Each row below holds a small network's activations on one input, seen along a few directions.
In each table, some parts of the input vary, and every possible input appears once, in random order.
A made-up example of a description, with smaller parts first: one of 4 places along a line, together with either a single point or one of 9 places along a line or (one of 3 separate values, together with one of 8 places around a ring).
Shared parts are said once, and a part with two or three values counts as separate values.

Rows:
row 1: 21  -14  14  -21  -29  11  -39  8  -57  -18  -2
row 2: -38  -8  -30  15  69  -42  -5  9  9  30  -17
row 3: 5  26  -9  15  1  -13  -5  -21  65  -23  7
row 4: -18  -1  -24  8  53  -55  -26  -16  16  2  -9
row 5: -43  6  -13  22  60  -21  27  27  16  48  1
row 6: -25  6  -6  33  5  22  44  11  40  34  17
row 7: -18  -2  -27  6  55  -60  -20  -17  9  -1  -10
row 8: 30  -14  16  -27  -34  13  -35  7  -48  -28  3
row 9: 44  -13  34  -30  -54  103  39  -20  -24  22  7
row 10: 18  -16  14  -24  -33  2  -28  8  -59  -16  -6
row 11: 21  -2  18  -30  -45  7  -21  -9  -32  -40  -8
row 12: -32  7  -9  18  31  0  44  33  27  56  21
row 13: -5  14  -1  22  -8  14  27  -3  71  -1  23
row 14: 2  19  -12  9  27  -47  -12  -28  42  -25  -1
row 15: 20  -12  13  -17  -36  11  -28  0  -53  -27  -10
row 16: -9  13  -3  21  -11  11  30  -4  66  1  20
row 17: 12  -14  13  -14  -32  4  -29  4  -61  -17  -15
row 18: -45  3  -11  26  55  -26  26  25  14  47  -12
row 19: 25  -4  18  -37  -43  9  -29  -1  -37  -33  -1
row 20: 3  18  -14  5  26  -55  -7  -28  36  -24  -7
row 21: 28  -5  24  -42  -46  2  -18  -5  -28  -40  -3
row 22: 24  -19  12  -17  -24  5  -36  11  -66  -17  -10
row 23: -23  -3  -27  12  52  -55  -17  -19  4  -1  -15
row 24: -5  11  -2  27  -12  13  41  -5  57  -7  13
row 25: -5  18  -16  14  23  -46  -6  -32  31  -27  -10
row 26: 38  -12  29  -27  -55  102  41  -23  -24  23  7
row 27: -34  7  -11  23  26  1  49  33  22  57  8
row 28: -2  24  -10  14  2  -19  3  -19  57  -19  -2
row 29: -38  -8  -30  17  65  -43  0  9  3  29  -23
row 30: -37  -7  -28  15  70  -39  -9  12  10  32  -14
row 31: 31  -9  27  -16  -55  104  40  -26  -28  22  -1
row 32: 16  -17  9  -5  -21  12  -38  6  -68  -16  -15
row 33: 31  -3  22  -41  -43  10  -27  -2  -27  -41  3
row 34: -15  7  -6  26  6  18  47  12  47  27  28
row 35: 21  -5  19  -26  -44  7  -27  -4  -40  -34  -12
row 36: -32  8  -8  22  32  6  40  36  33  59  21
row 37: -36  5  -11  24  61  -21  24  31  20  45  0
row 38: -14  6  -5  32  6  26  44  11  51  28  28
row 39: 29  -5  19  -35  -41  13  -35  3  -35  -35  3
row 40: 0  24  -12  24  -4  -8  8  -28  52  -29  -1
row 41: 24  -13  17  -26  -37  8  -30  2  -50  -25  -3
row 42: 28  -18  10  -15  -18  14  -45  13  -64  -18  -3
What is each input in this table made of?
Answer: one of 3 separate values, together with either a single point or one of 5 places along a line or one of 8 places around a ring
Changing only the choice among 3 separate values turns row 35 into row 39. The same change can be made to row 40. Which row results?
Answer: row 3
A walk changes only the place on the ring of 8. It starts at row 30 and steps to row 4. List the rest of the walk in order.
Answer: row 14, row 3, row 13, row 38, row 36, row 37
Change only the choice among 3 separate values in row 41. List by row number the other rows that result.
Answer: row 8, row 15
Change only the place on the line of 5 in row 10. List by row number the other rows that result.
Answer: row 19, row 21, row 22, row 41

Rows:
row 43: -2  -8  4  -5  -29  34  37  -6  26  4  11
row 44: 14  6  13  -20  -28  9  1  -27  19  -6  13
row 45: -17  -5  -13  9  60  -40  10  21  6  30  1
row 46: 24  12  15  -7  -15  -8  -33  -1  16  -32  8
row 47: -15  -3  0  23  -7  37  32  21  27  30  4
row 48: -12  4  -15  25  50  11  28  14  16  40  4
row 49: 48  -23  30  -39  -62  42  -36  10  -111  -24  -11
row 50: -2  14  3  24  -1  -35  -28  3  11  -33  -6
row 51: -20  5  -29  -1  34  -54  -12  2  -1  -11  -24
row 52: 15  -4  3  -13  -33  10  1  -16  19  -9  13
row 53: -26  2  -18  26  38  8  23  0  14  45  11
row 54: 30  -3  -1  -5  -13  -5  -24  -21  14  -25  5
row 55: -27  -7  -21  5  58  -41  10  23  8  30  3
row 56: -17  3  -26  8  29  -55  -10  7  0  -14  -15
row 57: -17  6  -11  2  63  -43  7  7  2  34  -10
row 58: 11  11  24  -16  -33  11  -2  3  17  -16  22
row 59: -19  1  -7  11  51  -41  -3  42  12  28  3
row 60: 28  19  -3  -15  -3  1  -27  -32  5  -33  -6
row 61: -30  10  -13  26  32  11  11  31  19  36  16
row 62: 4  0  -11  12  11  -32  -21  -20  9  -37  -22
row 63: 41  -25  33  -49  -56  46  -39  -6  -109  -15  -15
row 64: -32  8  -13  7  26  -54  -21  24  3  -13  -2
row 65: -30  10  -18  0  36  -55  -12  -12  -6  -1  -17
row 66: -22  3  3  17  -3  35  31  -1  21  38  1
row 67: 34  -29  38  -42  -65  42  -40  20  -103  -24  -4
row 68: 5  6  -7  12  11  -34  -19  -33  4  -34  -20
row 69: 0  -8  4  1  -34  30  41  -4  23  1  18
row 70: 27  2  -13  -11  -7  2  -25  -24  11  -30  -8
row 71: -17  -1  -27  32  35  11  25  14  17  39  9
row 72: -17  11  7  20  -7  33  39  5  18  33  4
row 73: 5  0  9  8  -36  27  40  11  28  2  19
row 74: 39  -34  31  -52  -54  48  -40  5  -104  -20  -18
row 75: 4  7  9  -5  -29  31  38  -15  18  4  12
row 76: -2  -4  -2  16  11  -31  -20  -18  11  -40  -11
row 77: 9  6  17  -29  -20  18  3  -14  22  -14  12
row 78: -13  4  4  23  -11  31  36  -12  19  39  -2
Changing only one part turns row 59 into row 57. The same change can be made to row 61. Which row results?
Answer: row 53
What is each input in this table made of?
Answer: one of 4 places along a line, together with either a single point or one of 8 places around a ring
Change only the place on the ring of 8 in row 70. List by row number the other rows that result.
Answer: row 43, row 48, row 51, row 55, row 62, row 66, row 77

Rows:
row 79: -13  0  -18  18  31  -40  7  20  10  13  3
row 80: -22  -7  -15  8  43  -34  2  8  13  13  -7
row 81: 16  -1  19  -22  -33  25  -21  15  -47  -18  2
row 82: 17  6  25  -9  -37  103  90  3  40  58  40
row 83: 28  -10  10  -16  -38  6  -18  -21  -26  -24  -9
row 84: 28  -1  9  -19  -50  1  -18  -10  -19  -29  -12
row 85: -23  7  -11  10  29  -36  0  7  26  7  0
row 86: 21  -11  5  -22  -28  16  -18  -22  -34  -19  -15
row 87: 26  -10  20  -14  -18  24  -15  -6  -52  -18  -5
row 88: -11  20  -10  19  34  -39  1  -4  39  -13  6
row 89: -20  2  -24  8  47  -29  -7  -5  33  1  -4
row 90: -17  8  -14  16  40  -38  -10  -11  43  -1  -1
row 91: -42  10  -11  66  8  47  70  11  71  55  14
row 92: -21  -4  -23  8  42  -34  0  -2  16  14  -4
row 93: 31  -9  10  -12  -37  20  -25  13  -43  -15  2
row 94: 10  4  22  -29  -50  22  -24  -2  -36  -23  0
row 95: -31  10  -9  7  36  -36  5  20  16  11  -3
row 96: 21  -13  16  -17  -19  21  -18  -17  -50  -11  -8
What is each input in this table made of?
Answer: one of 2 separate values, together with either a single point or one of 8 places around a ring
Changing only the choice among 2 separate values turns row 80 into row 87. The same change can be made to row 89. Which row results?
Answer: row 86
Change only the choice among 2 separate values in row 84. List by row number the other rows that result.
Answer: row 88
